These are the activations of a small neural network, seen along a few directions. Each row is one input.
Each table varies a few parts of the input and shows all the possible inputs, shuffled.
A made-up example of a description, with smaller parts first: one of 6 places along a line, together with either a single point or one of 11 places around a ring or (one of 3 separate values, together with one of 8 places around a ring).
Shared parts are said once, and a part with two or three values counts as separate values.
In the rows, 128 means zero.

Table:
row 1: [131 121 135  99 103  73 146  88 168 105 106 118]
row 2: [ 74 102 173 189 104 157 138 155 171 166 130 151]
row 3: [139 147 123 121 128  77 175  84  97 122 131 119]
row 4: [113  99 141 159  95 167 135 116 188 179 109 176]
row 5: [ 99  99  89  52 133  86 151 198 139 124 145  92]
row 6: [131 130 162 169 139 225 126 109 121 157 127 147]
row 7: [140 100 152 183 103 197 120 121 109 152 115 185]
row 8: [160 144 131 179 111 208  47  85 110 195 151 137]
row 9: [ 77 147 164 152 111 111 126 151 163 108 125 144]
row 10: [ 56 106 155 170 146 147 132 164 149 204  82 168]
row 11: [ 56  96 160 137 122 154 133 153 149 197 137 182]
row 12: [118 125 129 180 121 172 159 113 117 196 133 177]
row 13: [170 115 157 173 150 191  90 121 114 183 160 178]
row 14: [162 121 146 126 109 103 137  94  90  79 113 127]
row 15: [111 110 122 118 141  87 149  80 130  81 125 109]
row 16: [177 133  94  93 146 157 154 159 107  90 140  57]
row 17: [136  92  58  97 142 115 159 157 139  86 139  78]
row 18: [163 129  60  99 129 104 184 161 105 127 145  88]
row 19: [ 99 108  86  85 157  80 150 209 138 131  91  78]
row 20: [215 120  89  96 157 125 114 171 102 116 170  89]
row 21: [ 57 151 147 132 153 101 120 159 140 145  75 161]
row 22: [144 145 142 147 111 151 112 117 103  96 112 178]
row 23: [192 136 153 118 155  97 105  92  95 109 157 120]
row 24: [207 146  61 104 120 141  71 134  97 128 161  48]
row 25: [175 161 149 139 157 144  81 115 108 126 156 172]
row 26: [185 103  84 106 110 131 146 170  98  84 126  96]
row 27: [122 171 120 144 128 125 150 108 110 140 130 171]
row 28: [ 91  89 127 178 134 183 135 110 151 156 128 168]
row 29: [182 165 126 124 118 114  59  55  89 122 147  79]
row 30: [154 150 158 113 144 129 145  81  99  84 126  87]
row 31: [164 190 125 146 117 162  37  80 103 138 148 129]
row 32: [115 145 133 123 102 122 123 113 182 122 104 169]
row 33: [ 74 118 155  74 128  58 142 122 129 118 133 121]
row 34: [137 175 154 134 146 178 119 104 112 102 124 141]
row 35: [ 74 127 151 107 154  52 142 133 128 125  78 107]
row 36: [ 57 142 151 100 128 108 120 149 142 138 131 176]
row 37: [118 104 104 106 114  89 158 199 160  94 141  59]
row 38: [156 102  71  80 104 100 156 163 176 109 119  87]
row 39: [ 94 135 119 141 141 136 125 105 144  99 124 162]
row 40: [ 94 123 168 127 109  61 149 124 149  89 128  89]
Question: The inputs of row 14 and row 7 match in every part but one. If row 30 is changed in the same way as row 14 into row 7, which row does it become?
Answer: row 6
Question: Describe the family of inputs behind these rows.
Answer: one of 4 places along a line, together with one of 10 places along a line
Question: Change only the place on the line of 10 in row 32. List by row number the other rows that result.
Answer: row 9, row 21, row 22, row 25, row 27, row 31, row 34, row 36, row 39
Question: Change only the place on the line of 4 in row 5. List by row number the other rows that result.
Answer: row 11, row 33, row 36
Question: Start at row 37 and move only the place on the line of 4, one step at a time. The first step leads to row 40. Which rows follow, in order?
Answer: row 9, row 2

Table:
row 41: [219 135  75  55  90  40 145  91 131  40 151 120]
row 42: [103 146  55  34 183  47 191 240  98  69  90  77]
row 43: [ 86  94 154 161 106 114 122 171 159 188  94 167]
row 44: [157 132  94 169  99 199 151  81 129 123 112 128]
row 45: [151 177 114 134 145 139  78  59  90 167 131 120]
row 46: [ 75 177 203 152 153 124 107  70 103 149 144 197]
row 47: [160  56  99  77 137  46 244 129 107  72 148   6]
row 48: [137 100  96 112 132 165  97 213 159 185 166 111]
row 49: [ 95 116  78 139 108 134 123 139 167 196 120 126]
row 50: [141 160 191 158 140 118  79  93  82 160 108 160]
row 51: [ 21  98 166 138 124 130 146 141 182 178 120 206]
row 52: [ 86 119 179 182 127 188 174  84 154 104 117 210]
row 53: [ 88 160 145  72 112  40  78 129 172  43 112  25]
row 54: [186 154 123 121 168 162  45 138  72 150 182 109]
row 55: [150 110 168 197 105 176 149 113 127 115  88 169]
row 56: [193 112 106 150 120 224 122 157 114 109 163 117]
Question: Describe the family of inputs behind these rows.
Answer: either one of 4 separate values or (one of 3 separate values, together with one of 4 places along a line)
Question: Change only the place on the line of 4 in row 43. List by row number the other rows that result.
Answer: row 48, row 49, row 51
Question: Which other rows belong to the same alternative as row 42? List them by row number.
Answer: row 41, row 47, row 53

Table:
row 57: [ 85 163 210 206 112 177 103  20 137 153 110 221]
row 58: [223 184  93  78 161 106  80 124  56  99 166  64]
row 59: [128 103 161 217 114 247 143 109 135 185 134 238]
row 60: [ 84 162 192 197 146 192  61 109 104 208 120 220]
row 61: [230 162 115  98 119  81 105  41  78  53 146  77]
row 62: [233 149  55  88 124 147  66 140 103  97 171  46]
row 63: [251 111  67 111 133 161 156 118  74  73 169  46]
row 64: [107 122 171 207 115 225  60 123 156 229 130 197]
row 65: [ 31 115 126  62 164  34 164 200 154 122 102 112]
row 66: [ 73  67  91 102 120  87 241 204 174 103  83 111]
row 67: [ 42 113 164  88 113  17 190 137 177  60  88 114]
row 68: [ 49  84  91  82 116  61 166 210 190 154 116  91]
Question: The inputs of row 63 and row 66 match in every part but one. If row 61 is changed in the same way as row 63 into row 66, which row does it become?
Answer: row 67
Question: Describe the family of inputs behind these rows.
Answer: one of 3 separate values, together with one of 4 places along a line
Question: Start at row 59 and move only the place on the line of 4, one step at a time. The first step leads to row 64. Which rows follow, in order?
Answer: row 60, row 57
